A small network was shown many inputs. Here are its activations along a few directions, one row for each input.
In each table, some parts of the input vary, and every possible input appears once, in random order.
A made-up example of a description, with smaller parts first: one of 2 separate values, together with either a single point or one of 11 places along a line or (one of 6 places along a line, together with one of 8 places around a ring).
Shared parts are said once, and a part with two or three values counts as separate values.

Other details of the inputs shift rows strongly along two fixed directions, in all tables alike. That doesn't count.

Rows:
row 1: [  2  -6  -2 -17  -2  -5  -1   2  -9   1   8  -7   2  -5   1  14]
row 2: [ -3   4  -8   5  -5   5   2   3 -18  -6   3  13   6   6   0  18]
row 3: [ -9 -13  -9  -6  12  10  -3  -7  -7  10   7  -3  10   2  -2   1]
row 4: [ -4  -1 -13   0  -2  -4   0  12  -6  -8   6   9  10  13   3  19]
row 5: [ -1  -4   4 -10  -3   0  -3  -3 -17   2   9  -9   1  -7   3  13]
row 6: [ -2 -10  -8  -7   5  13  -1 -14 -14   8   4  -3   7   3  -6   0]
row 7: [ -5  -7  -9 -20  -1   4  -5   1  -9   2   5  -8  -5   2   0   5]
row 8: [ 13  12  38   7  -6 -10   4  -2  21  -8 -21   6  -9 -11  13 -41]
row 9: [ -2   0  -9  -5  -5  -3   5  11 -11  -3   1   9   3  13   4  21]
row 10: [-4 -4  1 -5  2  1 -4  1 -6  8 25  5  7 -6 -1  3]
row 11: [  6   6  29   4  -1  -4  -1  -2  16 -17 -35  -2 -18 -10  12 -42]
row 12: [ 16  21  -7  31 -15  -2  -6  27  37  29   1 -34  -3 -13 -41  -3]
row 13: [ -5 -25  23 -39  24  -8  -1 -29  -5 -33 -15  38  11  12  52 -36]
row 14: [-10  -1 -12  10   6   1   7  -7  -1   0  14  13   1   8   4  16]
row 15: [ 16   9  32   0  -4 -15   6   3  29  -8 -23   9  -8 -10  11 -39]
row 16: [ -4   3 -11   9   0   4   7 -14  -9   0  10  13  -2  10   0  16]
row 17: [ -5  -8  -2  -6   6  -1  -5   1 -11  -2  15  -3   6 -11  -1  10]
row 18: [ -5 -10  -3 -10   2  12   0 -12 -13  13   2  -9   4   7   1   3]
row 19: [-12  -9  -9  -9   7   6  -9   1 -11  -1  11  -4   0  -5  -3   1]
row 20: [ -6  -1 -17   4   3  -5   5  -5   3   0  12  10   2  15   6  17]
row 21: [  3   1   1  -7  -3   5  -2  -6 -13   7  22   4   5  -4  -4   2]
row 22: [ -9   0  -9   6   1   2   2  10 -10  -7   7  13   9   6   2  18]
row 23: [ 10  12  20  16   1 -16  16  -4  32 -15 -33  17 -15   5  16 -26]
row 24: [ 13  14 -12  25  -9  10   2  19  33  34 -21 -43  -6  -6 -41  -2]
row 25: [  7  14  27  23  -1 -11  13 -10  25 -14 -33  16 -16   3  17 -27]
row 26: [ -5   3  -3   2  -8   3   3   6 -17  -1   1   7   3  11   6  21]
row 27: [  2  -3  -2  -7   1   2  -4  -5 -19  -3  11  -3   3 -10  -4  10]
row 28: [ 15  17  -9  30 -10  -4  -7  28  32  18  -9 -42  -5 -18 -42   4]
row 29: [ -5  -5  -9 -10   1   9  -8  -6 -19  -2   8  -5  -3  -4  -5   1]
row 30: [ -8  -8 -13 -16   3   1 -11   2  -5  -2   9  -7   1   2  -1   3]
Description of these inputs: one of 5 places around a ring, together with either one of 2 separate values or one of 4 places along a line.
Changing only the place on the ring of 5 turns row 20 into row 14. The same change can be made to row 12. Which row results?
> row 10
Change only the choice among 2 separate values in row 16. List by row number the other rows that result.
> row 2
Change only the place on the ring of 5 in row 7. List by row number the other rows that result.
> row 11, row 19, row 29, row 30

Rows:
row 31: [ -9 -11 -28  -8   3  11 -10   0 -21  14  22 -21  10   3 -16  29]
row 32: [  5  13 -25  24  -9  12  -2  14  12  30  -2 -39  -9  -7 -46  19]
row 33: [ -4 -12   9 -31   1  -5  -5   0 -19 -19   8  22  10   5  24  -3]
row 34: [ -8 -10 -23 -10  -2  14  -3  -3 -26  21  16 -23   5   7 -13  32]
row 35: [  4   4   6   7   0   5  -2   4   8  -4 -23  -7  -9  -5  -7 -23]
row 36: [ 10   8  17  11  -6  -5   2   6   6  -5 -20  -9  -6 -10  -1 -11]
row 37: [  5  19 -14  26 -22  12  -5  27   2  28   0 -39  -7  -9 -42  21]
row 38: [ -8  -8   6 -10   6  -8   1 -14 -16 -20  14  31   6  10  26   3]
row 39: [ -1  -6 -21 -13  -7   3  -6  13 -20  15  28 -16  13   2 -15  35]
row 40: [  5   7   2  12   0  -2   5  -3  18  -3 -17  -3 -13  -1  -2 -17]
row 41: [  9   2   5   0   1  -6  -1   4  23   0 -20  -6  -3  -2  -4 -16]
row 42: [  7  14  14  21  -7   0   9   3  10  -2 -20   5  -4  -2   1  -7]
row 43: [  6   2   6  -1  -1  -1  -4  11  17  -1 -22  -8  -1  -1  -4 -22]
row 44: [  3   1   6   5   6  -4  -1   4  22  -2 -19  -7  -6  -7  -3 -16]
row 45: [ 10  -1   7   1   3  -5  -1   7  19  -1 -22 -11   1  -3  -3 -19]
row 46: [  3   7  14   7  -3  -5  -4  18  12  -8 -14  -3  -4 -12  -3 -16]
row 47: [ -4   0 -26 -10 -10   0  -3  11 -11  16  34  -9   7   8 -10  37]
row 48: [ -6 -10   8 -22   7  -7  -5 -13 -18 -23  10  23   4  -1  24   3]
row 49: [ -5 -18  16 -29  11  -1  -3 -21 -13  -2  24  17   8  -7  23 -15]
row 50: [ -6 -16  10 -25  10  -8  -2  -5 -19 -20   9  18   8  -2  26   1]
row 51: [ -4  -5 -11 -11  -7  15  -4 -12 -23  33  38 -19   5  -3 -16  22]
row 52: [ -5  -8   7 -12   4  -7   6 -15 -20 -17  11  33   1  10  25   3]
row 53: [  5  10  11  19   1  -5   6  10  18  -5 -13   7   1  -6   0  -9]
row 54: [ -7  -7 -30  -5  -3   6   0   2  -9  23  27  -7  10  18 -14  33]
row 55: [  8  13   9  15  -6  -8   5   5  14  -7 -11   2 -13  -7  -1 -11]
row 56: [-11  -3 -26   1  -3  19   4  -6 -21  23  17  -9   8  15 -12  35]
row 57: [  3   6 -24  22  -5   8  -5  23  15  30   0 -46  -1  -9 -42  16]
row 58: [ 12   7  19   8  -1   2   1  -9  12   9  -2  -6  -7 -17  -8 -29]
row 59: [  7  10  13  10  -6  -1  -1  11   4  -9 -17  -1  -8 -12  -6 -17]
row 60: [  1   4   4  16   7   1   6   3  22   0 -19   2   0   0  -1 -15]
row 61: [ -1 -11   9 -30   4 -10  -2  -7 -13 -18   9  23   8   4  25   3]
row 62: [ -5  -6   6 -11   6   0   7 -15 -23 -18   7  33   7   7  25   4]
row 63: [ -2 -12  10 -22   6  -5   1 -11 -27 -21   6  20   4  -1  23   0]
row 64: [  5   5  10   7  -1   1   3  -4  14   0 -26  -9 -11  -3  -2 -14]
row 65: [ -7  -6 -31  -5  -1  12   0   2 -12  23  22  -7  16  15 -13  33]
row 66: [  1   3   5  16   5  -6   5   3  24   0 -15   2  -5   3  -2 -15]
row 67: [-11  -5 -26   1  -5  12   3  -6 -19  23  21  -9   2  18 -12  35]
row 68: [  8   7  13  13  -1  -7  -4   8  10 -12 -14  -6  -2 -13  -4 -14]
row 69: [  4   8   7  11  -3  -1   6  -4  17   1 -21  -7 -13   2   2 -14]
row 70: [-12  -6 -31   3   1   9  -3  -4 -14  17  28  -7   7  14 -15  33]
row 71: [ -5 -18   3 -25  13   1   0 -19 -23 -16   0  15   4   5  23  -6]
row 72: [  7   5   2   4  -1  -8   2   5  27   0 -15  -4  -5   3   1 -17]
row 73: [ 10  11  11  15  -5 -13   5  11  21  -2 -10   7  -1   2  -1 -10]
row 74: [-12 -16   2 -26  11   4  -9 -13 -21 -19   2  16   6   6  23 -10]
row 75: [  1 -16  15 -33   7  -2  -3 -20 -11   0  23  18  11  -2  23 -15]
row 76: [  5   8   4  20   3   5   9  -4  14  -1 -22   4  -4   1  -4 -15]
row 77: [-12 -16  -1 -25  13  -5   1 -14  -7 -14   9  20   2  10  29  -3]
row 78: [-10  -3 -23   2  -4   2   0   9 -15  17  34  -3   7   8 -12  39]
row 79: [  5   6   4  19   2  -2   8  -4  17  -1 -18   4  -9   4  -5 -16]
row 80: [  0   1   7   4   4   1  -4  11  16  -3 -21  -9  -5  -7  -4 -22]
row 81: [  3   7   3  21   5   3   3  -2  19  -4 -20   3   1   1  -3 -16]
row 82: [  3  18 -21  28 -14   0  -2  28  20  26  12 -34  -7  -9 -38  24]
row 83: [  7  13  15  21  -8  -7   8   2  12  -1 -16   5  -9   1   1  -7]
row 84: [  6  13   9  24  -1  -2   3   5  14  -8 -14   7   1  -5  -2 -10]
row 85: [ -5  -9  13 -24   1  -4   2 -16 -23 -17   4  21   0   3  27   5]
row 86: [  9  11  12  11  -4  -6   2   4  11  -8 -16   0 -10 -12  -6 -11]
row 87: [ 11  12  10  15  -4  -6   6  11  19  -3 -14   8   4  -1   0 -10]
row 88: [-11 -15   7 -28   6   7  -2 -16 -26 -12  -5  14   2  10  25  -7]
row 89: [-10  -2 -22  -6  -8  10 -12  11 -27   9  29 -12   8  -1 -17  32]
row 90: [-12  -5 -33  -5  -1   9  -6  -3 -13  15  29 -13   3   9 -12  31]
row 91: [  7  14  13  14  -9  -7   6   4  14  -4 -14  -2 -13  -4   3  -9]
row 92: [ -4 -14  15 -25  10   1  -6 -27 -16  -6  24  17   8  -6  21 -16]
row 93: [-10 -16   1 -25  13  -1  -5 -20 -14 -18   4  18   4   5  23  -3]
row 94: [  6  13   8  16  -4 -10   0   6  18 -10  -8   0  -8  -7   0 -12]
row 95: [  6   7  13   8   0 -10   0  11  18  -7 -13  -2  -6 -13  -3 -10]
What is each input in this table made of?
> one of 5 places along a line, together with either a single point or (one of 2 separate values, together with one of 6 places along a line)
Changing only the place on the line of 5 turns row 31 into row 71. The same change can be made to row 94. Which row results?
> row 55
Changing only the place on the line of 5 turns row 74 into row 80. The same change can be made to row 38. Which row results?
> row 78
Change only the place on the line of 6 in row 95. List by row number the other rows that result.
> row 46, row 50, row 53, row 78, row 82
Change only the choice among 2 separate values in row 40. List by row number the other rows that result.
> row 55
Change only the choice among 2 separate values in row 86. List by row number the other rows that result.
> row 32

Rows:
row 96: [ 0  0  4 -7 -5 -3  1  4 -6 -1  7  6  2  1  6  5]
row 97: [ -4   0  -2   0  -2   5   1  -4 -10   1   3   5   0   6   4   5]
row 98: [ -1   0   2  -2  -1   1   3  -4 -11  -2   2   3  -3  -1   4   7]
row 99: [ 12   4  41   1   8 -21   2  -4  24 -41 -41  26  -8  -9  31 -52]
row 100: [-1 -1  3 -5  0 -4  0  2  0  0 11  8  4 -1  5  1]
row 101: [-7 -3 -6 -1  2  5 -2  0 -9 -4  1  3  4  5  2  5]
row 102: [-2 -3 -2 -6  0  0  4 -6 -3  3 -1  0  0  8  6  6]
row 103: [-4 -4 -3 -3  3  1  0  0 -9 -6  1  2  1 -2  2  7]
row 104: [-6 -2 -3  3  3  4  0 -6 -5  1  8  6  3  4  3  2]
row 105: [-1 -1 -5 -5 -1  3  3 -6 -7  3  2  6  0  8  2  5]
row 106: [ 2  1  2 -5 -5 -4  0 -2 -8 -5  6  4  0  0  5  6]
row 107: [  3   8 -16  22  -5   4   2   9  18  24   2 -26  -3  -1 -27  12]
row 108: [ 1 -1  1 -3  0 -4 -2 -4 -3 -4 11  6  2 -3  4  2]
row 109: [  4  11 -19  22  -6   7   1  10  14  24   5 -21  -2  -1 -31  10]
row 110: [ -5  -9   0 -20   2   4  -9  -6  -8   3   8  -9  -4  -5   2  -9]
row 111: [ 17  23   5  39  -6  -1   3  21  45   7 -39 -22 -13 -10 -29 -26]
row 112: [-4 -7 -7 -7  5  0  0 -2 -1 -1 -2 -1  3  7  5  6]
row 113: [  2 -10   3 -14   4   6  -4  -7 -11   6   5  -6  10  -6  -1  -3]
row 114: [-2 -4  0 -8  0 -3 -3  8 -5 -5  5  5  5  1  5  5]
row 115: [-3 -2  1  0  4  0  2 -6 -5 -2  7  5  0 -3  3  4]
What is each input in this table made of?
> either one of 2 separate values or (one of 3 separate values, together with one of 6 places along a line)
Change only the choice among 3 separate values in row 102. List by row number the other rows that result.
> row 107, row 112
